A small network was shown many inputs. Here are its activations along a few directions, one row for each input.
In each table, some parts of the input vary, and every possible input appears once, in random order.
A made-up example of a description, with smaller parts first: line(4) and (point or line(11) or (values(3) and ring(5))).
Shared parts are said once, and a part with two or three values counts as separate values.

Other details of the inputs shift rows strongly along two fixed directions, in all tables alike. That doesn't count.

Rows:
r1: 22 -4 -11 -12 -8 -19 -11 -8 -13 -20 54 -37
r2: 13 6 -3 -5 -9 -20 -4 -14 -36 -30 64 -52
r3: 0 -11 18 -4 -24 10 -14 10 19 38 -48 52
r4: 26 -5 -12 13 39 -30 11 2 -2 -2 12 -7
r5: 55 -8 -5 -14 1 -34 -15 -15 9 11 60 -22
r6: 5 -8 10 -19 -23 5 -18 0 7 30 -43 63
r7: 61 12 10 24 9 -17 -23 -29 31 34 39 -44
r8: -99 23 -61 -14 37 71 36 6 32 -59 -2 -20
r9: -81 16 -59 -3 11 84 -2 22 97 -17 30 -36
r10: -17 7 26 2 -78 20 -37 9 4 27 -18 7
r11: 29 -3 -2 13 33 -30 21 -3 -24 -16 12 -22
r12: 26 5 4 25 39 -16 21 -3 -8 -6 9 -32
r13: -32 2 31 1 -45 24 4 7 -33 7 -51 27
r14: 31 -9 -6 -4 44 -26 9 -21 -9 -10 16 -7
r15: -15 -7 17 -22 -31 9 -14 1 -5 22 -44 56
r16: 22 -5 0 -3 41 -17 13 -18 -26 -20 20 -11
r17: 11 9 16 30 24 -16 22 -7 -29 -19 5 -39
r18: 37 -11 -9 8 41 -34 16 -2 11 13 17 3
r19: 14 -5 28 2 -30 -13 -15 27 7 44 -42 52
r20: -11 -10 19 5 -35 0 -10 31 4 26 -49 43
r21: 13 21 15 28 -9 -1 -9 -30 -8 -4 37 -66
r22: -12 -7 24 -6 -36 19 -12 13 5 27 -54 46
r23: 10 -17 15 -25 -72 -18 -38 14 -15 18 9 29
r24: -49 -10 -54 -22 20 33 12 22 41 -6 -7 40
r25: -108 11 -63 -5 33 54 43 41 31 -63 7 -20
r26: -3 1 36 -3 -41 2 -12 7 -20 19 -57 33
r27: 8 4 0 5 32 -19 19 -23 -40 -35 17 -22
r28: 46 3 15 6 35 -21 4 -38 -30 -8 7 -13
Each input here is: line(4) and (values(2) or ring(5)).
Question: Changing only the line(4) part turns r17 into r20. The same change can be made to r2. Which row results?
Answer: r23
Question: List by row number the other rows that have the line(4) part in common with r28.
Answer: r1, r10, r11, r12, r16, r26
Question: Which other rows does r14 become when the line(4) part takes its other values? List them by row number.
Answer: r16, r24, r27
Question: List by row number the other rows that have the line(4) part in common with r3.
Answer: r5, r6, r7, r18, r19, r24
Question: Which other rows does r9 become when the values(2) part takes its other values? List them by row number.
Answer: r23

Rows:
r29: -60 6 -54 8 53 40 38 29 62 -20 15 -22
r30: 56 -8 5 6 44 -44 1 -8 -13 2 -5 -1
r31: 30 3 46 12 -38 -14 -24 -7 -19 39 -12 12
r32: 65 7 0 15 50 -38 5 -23 -7 -1 61 -45
r33: -93 -25 -14 -50 -69 52 -2 46 32 16 -60 95
r34: -22 1 8 4 -55 25 -29 10 19 12 -12 -4
r35: -30 7 -7 -6 -13 10 4 -4 -31 -51 23 -46
r36: -40 14 -20 -12 -9 41 3 3 33 2 7 9
r37: 34 -8 57 6 -40 -23 -27 0 -34 43 -73 52
r38: 58 6 10 34 76 -25 18 -38 1 9 33 -54
r39: 8 13 -30 20 29 3 -5 5 28 -16 52 -66
r40: 3 -11 43 2 -25 -27 19 -7 -71 -8 -22 20
r41: -65 -4 -10 -19 -33 48 4 18 31 13 -39 55
r42: 57 3 -19 6 38 -21 -13 -38 3 -13 69 -61
r43: -72 8 -42 0 -14 43 14 45 51 -8 2 7
r44: 64 2 -20 13 86 -32 9 -40 -3 -8 27 -25
r45: -101 14 -76 -9 66 62 52 23 20 -82 -11 -25
r46: -43 15 -7 2 2 11 25 0 -28 -43 19 -21
r47: 37 -5 26 9 -5 -35 -5 9 -21 26 -44 28
r48: 35 1 32 -5 -48 -11 -34 -21 -13 19 6 -3
r49: 34 -17 39 -14 -85 -31 -45 13 -30 29 -10 25
r50: 43 -16 11 5 27 -35 14 -8 -11 13 15 -2
r51: -33 5 -33 -20 7 20 5 4 33 -10 25 4
r52: 35 -9 56 -9 -44 -19 -26 -11 -32 36 -67 70
Question: Changing only one part turns r49 into r50. The same change can be made to r39. Which row results?
Answer: r29
Question: What is each input in this table made of?
Answer: line(4) and (point or ring(5))
Question: Which other rows does r51 become when the ring(5) part takes its other values? List them by row number.
Answer: r31, r32, r36, r43
